These are the activations of a small neural network, seen along a few directions. Each row is one input.
Each table varies a few parts of the input and shows all the possible inputs, shuffled.
A made-up example of a description, with smaller parts first: one of 3 separate values, together with either a single point or one of 11 places along a line or (one of 4 places along a line, together with one of 8 places around a ring).
Shared parts are said once, and a part with two or three values counts as separate values.
(in the rows, 128 means zero)

Other details of the inputs vary at random and push rows far along two fixed directions, the same in every table; ignore that.

Table:
x1: [133 112 175 143 147 126 131 139  80  97 112 146]
x2: [135 118 168 155 158 108 108 167  91  80  96 155]
x3: [129 102 147 156 156 123 139 159 127 140 148 150]
x4: [153 168 145 154 157 119  94 139 117  66 127 156]
x5: [106  99  99 110  94 145 161 118 140 177 139 113]
x6: [132 126  88 102 120 127 136 128 151 149 120  95]
x7: [ 99  79 122 106 109 152 156  91 160 185 148  88]
x8: [122 111  93 117 117 140 148 120 145 161 156 119]
x9: [117  71 146 152 102 153 176 138 136 170 131 133]
x10: [123 115 176 173 162 125 122 157  90  98 148 184]
x11: [121 141  74  89  96 132 125 107 140 138 122  97]
x12: [133 169 117 111 131 104  88 138 120  96  99 125]
x13: [135 139 121 111 101 141 145 105 147 163 133 102]
x14: [121 115  86 114 117 143 151 116 154 174 169 116]
x15: [125 115 124 119 128 142 158 115 134 173 165 120]
x16: [147 129 202 165 148 123 115 146  81  71  97 159]
x17: [134 166  74  85 111 124 105 107 132 101 107  98]
x18: [121 135 109 118  89 141 138 115 152 160 131 119]
x19: [131 173  63  70 102 117 106 110 153 126  93  75]
x20: [138 177  96 110 143 111  99 129 144 114 133 119]
x21: [140 147 133 145 130 129 114 132 132 110 137 144]
x22: [146 132 124 145 139 136 130 132 142 119 144 136]
x23: [117 156 108 105 113 117 113 130 141 150 125 121]
x24: [131 130 141 151 155 124 118 143 110 100 149 160]
x25: [133 192  58  82 117 124 102  98 156 123 144  99]
x26: [123 156 148 132 133 114  90 139  84  69 101 158]
x27: [118 150 145 122 124 108 100 146 101  94  81 134]
x28: [133 133  84 101 123 126 133 126 157 154 130  98]
x29: [114 121 133 124 112 128 125 132 100 109 104 135]
x30: [130 171  80  89  79 131 110 101 152 121  97  90]
x31: [138 179  72  84 115 120  96 105 133  95 112 103]
x32: [126 118 159 167 136 138 139 143 129 136 156 164]
x33: [133 117 182 141 150 114 127 152  88 103  93 136]
x34: [126 114 126 119 131 133 159 126 149 193 160 110]
x35: [147  99 145 164 146 141 147 145 133 121 144 148]
x36: [134 173  85  94  87 129 107 104 152 121 105  99]
x37: [112 185  74  69  84 114 100 110 150 146  97  89]
x38: [105  99 192 159 152 125  96 136  92  69 103 161]
x39: [133  95 190 171 175 125 151 160 109 142 157 160]
x40: [128  87 155 140 138 141 163 131 108 153 146 134]
x41: [125  43 154 151 110 165 211 129 145 206 152 113]
x42: [137 137 122 123 137 121 109 132  99  67  94 128]
x43: [114 139 162 134 148 113  67 122 101  41  89 140]
x44: [102  99 126 130 119 119 140  92 147 157 121 126]
x45: [121 152  92 105  84 141 132 107 163 169 140 110]
x46: [135  71 170 193 156 147 167 158 131 147 175 169]
x47: [137  87 154 166 133 142 152 147 128 133 139 150]
x48: [128 101 148 160 160 125 143 159 130 145 159 153]
x49: [124  90 143 151 155 114 134 107 130 113 116 137]
x50: [134  90  99 124 102 153 170 120 162 166 133  99]
x51: [120 104 111 116 113 128 145 137 141 156 115 105]
x52: [136  92 134 153 161 130 152 155 138 151 156 138]
x53: [137 157 146 138 155 102  87 154 105  80 106 150]
x54: [136 142 167 134 155 112 114 145 102 114 118 139]
x55: [148 201 117 111 153  94  62 137 111  53  91 131]
x56: [104  23 136 147 136 160 180 121 159 175 162 113]
x57: [138 129 140 130 118 141 146 117 139 155 143 121]
x58: [123 148 154 135 139 106  98 153 101  96 100 151]
x59: [122 168 140 134 144 107  95 146 118 111 129 151]
x60: [132 125 159 145 154 130 136 131 107 127 156 148]
x61: [143 163 162 144 143 124 111 127 115 103 135 146]
x62: [114 181  73  82  94 127 108  99 146 145 139 110]
x63: [120 108 117 102 105 143 160 109 125 163 126  96]
x64: [137 153  85 103 127 127 114 115 135 112 132 114]
x65: [141 112 156 165 139 134 132 146 121 113 136 155]
x66: [123 192  77  89  82 132 107  96 167 152 135 106]
x67: [159 203 137 129 142 105  57 130 100  19  78 145]
x68: [128 204  73  58  94 123 101  80 141 136 124  82]
x69: [137  55 194 190 153 154 188 150 123 173 175 159]
x70: [118 135  71  85  89 135 133 105 143 143 116  90]
x71: [106  51 126 146 130 132 176 100 159 185 145 122]
x72: [121 104 183 154 158 106 123 107 103 101 103 146]
x73: [124  82 148 129 130 135 172 138 130 184 135 113]
x74: [123 163 131 123 127 117  93 130  99  89 115 150]
x75: [131  92 172 146 151 126 154 150 112 153 133 136]
x76: [124 175 137 126 138 105  87 143 114 100 114 147]
x77: [138  93 105 131 111 152 164 124 159 160 139 108]
x78: [131  94 101 133 139 146 163 128 147 162 173 125]
x79: [135 130 155 150 152 116 102 149  83  63 110 163]
x80: [120 141 103 109  81 139 133 111 151 154 119 110]
Description of these inputs: one of 4 places along a line, together with either one of 2 separate values or (one of 3 separate values, together with one of 6 places along a line).
- Changing only the place on the line of 4 turns x14 into x62. The same change can be made to x12. Which row results? => x58
- Changing only the place on the line of 4 turns x46 into x4. The same change can be made to x70. Which row results? => x42
- Changing only the place on the line of 4 turns x80 into x16. The same change can be made to x23. Which row results? => x54
- Change only the choice among 2 separate values in x43. List by row number the other rows that result. => x71
- Change only the choice among 2 separate values in x7. List by row number the other rows that result. => x72

Table:
x81: [142 128 169 146 162 112 131 156 103 122 124 140]
x82: [165 190 113 126  90 138  92 133 113  41  78 132]
x83: [111 132 149 150 128 122 105 133 116 105 129 162]
x84: [108  90 170 143 126 127 150 147 107 153 122 141]
x85: [119 127 115 117  96 151 141  76 161 164 143 104]
x86: [116 150 140 140 135 115  91 135 107  85 119 159]
x87: [118  77  97 137 140 136 159 147 147 170 161 131]
x88: [125  90 151 146 143 126 127 133 101  84 101 140]
x89: [120 163  91  77 112 111 111 128 133 143  97  89]
x90: [123 118 161 162 142 141 137 125 135 143 167 165]
x91: [108  84 111 139 125 141 156 135 144 171 162 137]
x92: [109 148  95  95  89 129 109  84 140 115  99  98]
x93: [136 159 154 133 131 126  93  99 112  74 108 136]
x94: [136 152  89  89 120 119 143 121 158 182 134  84]
x95: [139 127 153 162 169 125 124 147 116 107 158 163]
x96: [136 137 116 138 164 103  93 160 112  79 116 149]
x97: [155 102 131 181 118 161 162 182 129 133 160 168]
x98: [132 175 150 143 148 120  90 123 116  86 138 161]
x99: [119 117  89  91 119 123 148 139 150 183 119  86]
x100: [138 147 103 104 117 134 119  91 144 119 125  98]
x101: [148 144 126 147 174 112 112 152 126  97 148 148]
x102: [151 110 144 145 161 123 124 133 122  88 122 129]
x103: [125 108 122 143 136 145 158 124 154 174 185 136]
x104: [122 160 112  91  96 130 137  98 152 186 140  98]
x105: [129  82 134 140 124 155 165 103 147 162 155 116]
x106: [129 139 110  99 114 129 151 116 150 189 145  96]
x107: [125  63 132 141 141 136 152 135 122 119 116 126]
x108: [120 178  99  89 104 114  78  92 119  67  75 106]
x109: [117  95 151 132 136 124 149 155 110 151 119 127]
x110: [130  52 132 146 152 133 159 145 125 121 117 128]
x111: [137 183  75  98 132 118 107 113 158 130 151 110]
x112: [152 105 154 161 107 155 175 184 111 155 131 146]
x113: [107  76 158 156 116 142 148 115 122 127 119 141]
x114: [112 154 169 125 118 108  98 134  95 100  92 144]
x115: [112 132  62  96 107 132 132 115 160 167 149 105]
x116: [129 147 185 143 135 119 117 129 103 122 122 153]
x117: [137 220 124  85 117 102  78 107 116 103  99 111]
x118: [147  99 159 156 160 129 132 132 113  91 127 138]
x119: [107 136  97  82  91 127 139 115 145 182 121  89]
- Changing only one part turns x89 into x87. The same change can be made to x116. Which row results? => x90
- What do these inputs look like to the network? => one of 3 separate values, together with either a single point or (one of 2 separate values, together with one of 6 places along a line)
- Change only the choice among 3 separate values in x117. List by row number the other rows that result. => x103, x105
- A walk changes only the place on the line of 6. It starts at x113 and steps to x92. List the rest of the walk in order. => x108, x88, x107, x110
- Change only the choice among 2 separate values in x95. List by row number the other rows that result. => x115
- Change only the choice among 3 separate values in x84. List by row number the other rows that result. => x86, x92

Table:
x120: [116 172  97  92  79 140 118  72 161 155 134  99]
x121: [134 151  51  94 107 137 124 103 172 139 144  95]
x122: [152 188 133 128 164  94  70 163  92  45  95 150]
x123: [126  55 170 182 150 151 172 140 126 148 165 160]
x124: [120  50 118 143 131 152 207 150 161 234 186 119]
x125: [134 193 150 128 131 112  68 108 104  52 100 147]
x126: [132  63 139 160 155 139 179 169 133 178 167 142]
x127: [107 109  79  81  78 139 136  82 151 142  90  72]
x128: [140 167 104 122 135 120  90 120 129  74 119 132]
x129: [136 195 174 131 148  97  71 143  81  63  92 156]
x130: [126 155  67  93 100 138 124  90 170 149 145  96]
x131: [109 118  85  68  83 125 141 107 142 165  82  65]
x132: [128  96 230 189 165 122 140 171  75 115 129 186]
x133: [131  81 195 181 169 126 153 174  96 134 144 172]
- What do these inputs look like to the network? => one of 2 separate values, together with either a single point or one of 6 places along a line
- Changing only the choice among 2 separate values turns x121 into x122. The same change can be made to x130. Which row results? => x124
- Change only the choice among 2 separate values in x123. List by row number the other rows that result. => x133

Table:
x134: [154 207 159 139 188  83  48 158  81  20  98 166]
x135: [147 178 156 145 133 114  81 155  86  46  91 162]
x136: [154 176 182 168 155 110  79 169  72  36  99 184]
x137: [128 140  86 103  82 144 139 120 150 150 120 101]
x138: [122  80 100 130 140 139 173 139 162 198 174 115]
x139: [110  57 119 127 104 156 177  90 158 182 143 102]
x140: [147 215  89  97 102 124  98 119 143 122 128 116]
x141: [130 234  49  53 111  93  53  99 143  84  90  86]
x142: [100 156 130  70  92 112 133 108 130 201 107  84]
x143: [118 150 101 107 110 137 126  89 159 158 154 112]
x144: [126  35 170 180 177 130 167 172 103 127 138 159]
x145: [130 130  89  99  79 147 142 115 148 144 106  91]
x146: [119  52 194 192 161 143 161 141 109 131 156 174]
x147: [126 155 108 112 117 135 126  95 158 160 165 116]
x148: [120  32 220 209 172 139 160 150  90 104 138 186]
x149: [117  50  95 118 126 143 184 127 154 184 141  94]
- What do these inputs look like to the network? => either a single point or (one of 3 separate values, together with one of 5 places along a line)
- Change only the choice among 3 separate values in x134. List by row number the other rows that result. => x140, x147
